Each row below holds a small network's activations on one input, seen along a few directions.
In each table, some parts of the input vary, and every possible input appears once, in random order.
A made-up example of a description, with smaller parts first: one of 5 places around a ring, together with either a single point or (one of 2 separate values, together with one of 4 places along a line) or one of 11 places around a ring.
Shared parts are said once, and a part with two or three values counts as separate values.
(in the rows, 128 means zero)

Other details of the inputs shift rows strongly along two fixed directions, in all tables alike. That doesn't count.

Rows:
x1: [128 140 111 148 113  80 105 176  88 185 124]
x2: [120 142 103 125 126  66  87 154  96 168  97]
x3: [137 111 149  98 142 203 122 109 167  99 149]
x4: [106 117 137 141 132 190 159 102 170 102 174]
x5: [107 119 133 141 209 135 126 193 124 116 148]
x6: [121 119 156 116 137 205 129 113 165 104 164]
x7: [128 142 106 135  44 110 109  61 155 147 126]
x8: [137 103 123 112 215 132 114 187 132 110 126]
x9: [130 103 142 135 143 175 161  84 171  85 137]
x10: [126 159 107 109 126  74 107 162  75 152  85]
x11: [139 127 122 122 223 139 113 184 129 124 146]
x12: [109 111  90 159 223  98 106 146 163 117 137]
x13: [110 120 104 130 227 115 109 155 140 115 129]
x14: [138 133 103 140 115  59 135 164  88 151  97]
x15: [112 111 113 122 140 169 127  79 196  97 151]
x16: [113 111  93 145 224 105 107 152 157 118 132]
x17: [153 140 120 113  42 140 123  88 128 156 132]
x18: [117 105 147 146 140 174 168  83 169  85 140]
x19: [159 134 152 101  45 136 122  91 120 136 102]
x20: [148 147 124 117  42 143 123  92 130 164 140]
x21: [127 149 123 140 111  66 130 175  75 147 108]
x22: [148 148 156 126  46 128 144  80 112 127 106]
x23: [154 150 148 102  46 154 105 101 122 159 129]
x24: [131 136 135 136  37 122 157  81 123 133 115]
x25: [132 138 132 136 114  66 124 173  77 148  89]
x26: [143 102 133 122 146 185 141  87 175 100 148]
x27: [133 160 115 118 133  74 102 153  73 155  81]
x28: [118 119 162 135 139 184 157  94 158  79 148]
x29: [131 100  98 128 213 121 132 178 140 114 137]
x30: [141 111 112 109 215 129 124 187 131 104 133]
x31: [154 131 128 117  42 126 140  82 129 141 114]
x32: [132  93 136 117 139 188 135  97 178 102 145]
x33: [103 123 130 145 206 124 148 191 122 104 147]
x34: [101 118 116 137 122  30 126 139  93 169 129]
x35: [120 156  97 121 123  70  98 157  76 146  93]
x36: [145 123 111 135 118  65 115 165  93 164  92]
x37: [111 116 105 145 209 131 133 186 135 127 160]
x38: [143 161 153 130  45 143 129  90 111 148 136]
x39: [ 99 115 141 149 207 127 138 192 124 109 141]
x40: [134 108 105 137 221 129 120 172 136 125 142]
x41: [170 144 149 106  51 133 127  81 117 135 105]
x42: [106 114 151 157 136 182 165  91 168  98 163]
x43: [107 119 150  99 147 195 129  91 161  86 122]
x44: [139 162 143  86  51 144 122  84 109 133  98]
x45: [132 158 132 115  56 134 108  66 111 131 104]
x46: [101 107 141 145 130 177 170  95 169  86 156]
x47: [149 131 130 117  43 143 113  89 129 161 125]
x48: [ 89  96 136 121 143 141 168  69 175  96 179]
x49: [129 140 144 152  41 124 147  75 120 141 123]
x50: [119 140 115 159 111  75 116 174  85 178 123]
x51: [124 107 139 122 139 199 130 104 179 117 162]
x52: [129 151 119 107  49 127 112  71 131 145 118]
x53: [138 149 107 153 120  77 110 166  85 183 127]
x54: [138 110 119 113 215 122 135 184 130  97 123]
x55: [124 133 117 139  45 113  98  62 156 152 119]
x56: [113 118 144 150 139 190 154  93 168 105 170]
x57: [123 133  92 139 122  56  85 151 113 171 101]
x58: [131 156 132 152 117  70 125 171  72 159 114]
x59: [153 158 110 112 119  86 101 183  83 173 121]
x60: [135 100 113 141 221 114 137 166 137 111 124]
x61: [119  94 145 130 136 178 156  94 174  86 133]
x62: [153 161 148 119  48 149 117  92 114 154 138]
x63: [132 113 148 108 137 183 159 102 163  71 136]
x64: [109 121 131 106 223 135 114 178 121 105 106]
x65: [121 148 135 110  49 137 102  76 114 133 101]
x66: [107 110 165 130 133 187 152 104 161  81 145]
x67: [139 114 156 116 145 182 154  92 162  75 132]
x68: [169 144 115 117 126  75 102 167  81 160  99]
x69: [106  96 150 141 134 176 163  93 171  87 137]
x70: [169 152 141 102  52 147 110  88 117 149 123]
x71: [ 94 112 116 163 204 117 155 183 132 113 152]
x72: [116 128 150 122 134 197 152 110 161  92 170]
x73: [157 151 106 108 119  82 101 179  81 164 112]
x74: [111 136 122 166 108  67 128 172  85 171 116]
x75: [125 131 155  96 155 197 134  85 155  84 123]
x76: [144 136 127 125 117  68 117 173  80 147  85]
x77: [116 128 139 128  56  90 146  49 127 149 147]
x78: [136 146 121 132 114  63 134 172  76 142  95]
x79: [ 93  98 124 163 206 115 144 179 133 110 134]
x80: [120 127 118 126 211 138 125 194 126 117 156]
x81: [150 147 104 140 125  79 103 166  90 186 121]
Each input here is: one of 3 separate values, together with either a single point or one of 6 places along a line or (one of 2 separate values, together with one of 10 places around a ring).
Changing only the choice among 3 separate values turns x7 into x12. The same change can be made to x29. Which row results? -> x26
Changing only the choice among 3 separate values turns x30 into x68. The same change can be made to x31. Which row results? -> x60
Change only the choice among 3 separate values in x39. List by row number the other rows that result. -> x33, x58
Change only the choice among 2 separate values in x81. List by row number the other rows that result. -> x11

Rows:
x82: [164 159 133 122 107 107  89 159  70 179  93]
x83: [101 107 138 159 186 171 154 115 173  90 186]
x84: [161 140 158 104  40 179 159  95 127 116 134]
x85: [172 152 109 105  96  92  70 169 104 182 116]
x86: [173 146 104 104 100  88 116 159  78 184 127]
x87: [111 109 120 167 185 182 155 119 191  99 169]
x88: [ 95 101 114 146 233  56 145 193 115 124 122]
x89: [133 119 164 129 180 198 144 159 145  74 131]
x90: [158 157 126 109 114  91  86 140  72 164  70]
x91: [118 136 142 135  54 143 142  33 153 112 144]
x92: [155 138 151  90  47 164 155  74 130 100 112]
x93: [ 98 163 144  92  52 174 114  57 134 123 128]
x94: [125 123  94 152  92  55 106 133 103 163  94]
x95: [120 126 107 147  92  60 117 139  96 163  82]
x96: [ 82 136 138 117 183 199 124 141 152 102 169]
x97: [166 145  97  90 107  72 112 140  81 168 103]
x98: [127 116 157 114 187 183 141 139 149  59 109]
x99: [108 121  80 169 236  69 126 188 131 126 116]
x100: [128 112 135 150  39 168 134  62 163 137 146]
x101: [ 94 110 108 146 234  52 136 190 107 114 136]
x102: [121 122 167 134  43 155 166  64 151 137 154]
x103: [ 96 100 148 144 182 164 165 121 167  88 188]
x104: [126 128 114 161  85  77 121 159  93 179 105]
x105: [139 107 122  86 197 175  97 126 187  89 139]
What is each input in this table made of? -> one of 2 separate values, together with either a single point or one of 5 places around a ring or one of 6 places around a ring
Changing only the choice among 2 separate values turns x96 into x93. The same change can be made to x100. Which row results? -> x94

Rows:
x106: [128 113 116 149 152 105 136 147 133 136 139]
x107: [131 131 117 115 159 119 116 150 124 137 139]
x108: [131 133 120 110 158 123 117 155 116 128 135]
x109: [126 127 138 127 153 121 142 161 111 120 118]
x110: [138 126 149 113 104 163 147 106 137 109 133]
x111: [114 127 135 138 105 152 131  91 154 122 149]
x112: [146 128 141  97 118 161 122  87 141 106 111]
x113: [111 137 133 133 154 123 126 155 111 122 125]
x114: [127 127 117 124 158 135  93 154 129 142 124]
x115: [128 129 109 127 159 117 120 145 128 140 142]
x116: [136 115 113 136 155 111 137 148 128 136 138]
x117: [123 127 130 130 107 153 129  91 157 128 152]
x118: [143 127 121 111 164 118 112 145 121 116 103]
x119: [144 161 136 139  24  67 125 128  62 175  90]
x120: [146 121 141 118 106 163 130 103 153 109 116]
x121: [140 120 123 119 154 117 134 158 116 124 131]
x122: [114 115 145 150 101 146 155  93 149 117 141]
x123: [139 156 129 149  24  61 129 124  67 179  93]
x124: [135 126 132 121 108 174 112 101 155 127 129]
x125: [142 118 138 114 106 155 143  99 149 121 145]
x126: [118 141 135 118 157 127 125 159 110 124 122]
x127: [110 133 144 134 105 159 139  96 140 114 138]
x128: [ 92 110  96 135 160  78 124 109 145 121 119]
x129: [119 114 121 156 149 104 138 147 130 130 136]
x130: [130 140 146 104 109 169 131 104 137 113 137]
x131: [140 124 110 138 155 129 113 154 132 130 113]
x132: [104 128 124 151 153 110 129 144 125 133 135]
What is each input in this table made of? -> either a single point or one of 6 places along a line or (one of 2 separate values, together with one of 10 places around a ring)
A walk changes only the place on the line of 6. It starts at x112 and steps to x118. List the rest of the walk in order. -> x120, x131, x124, x114
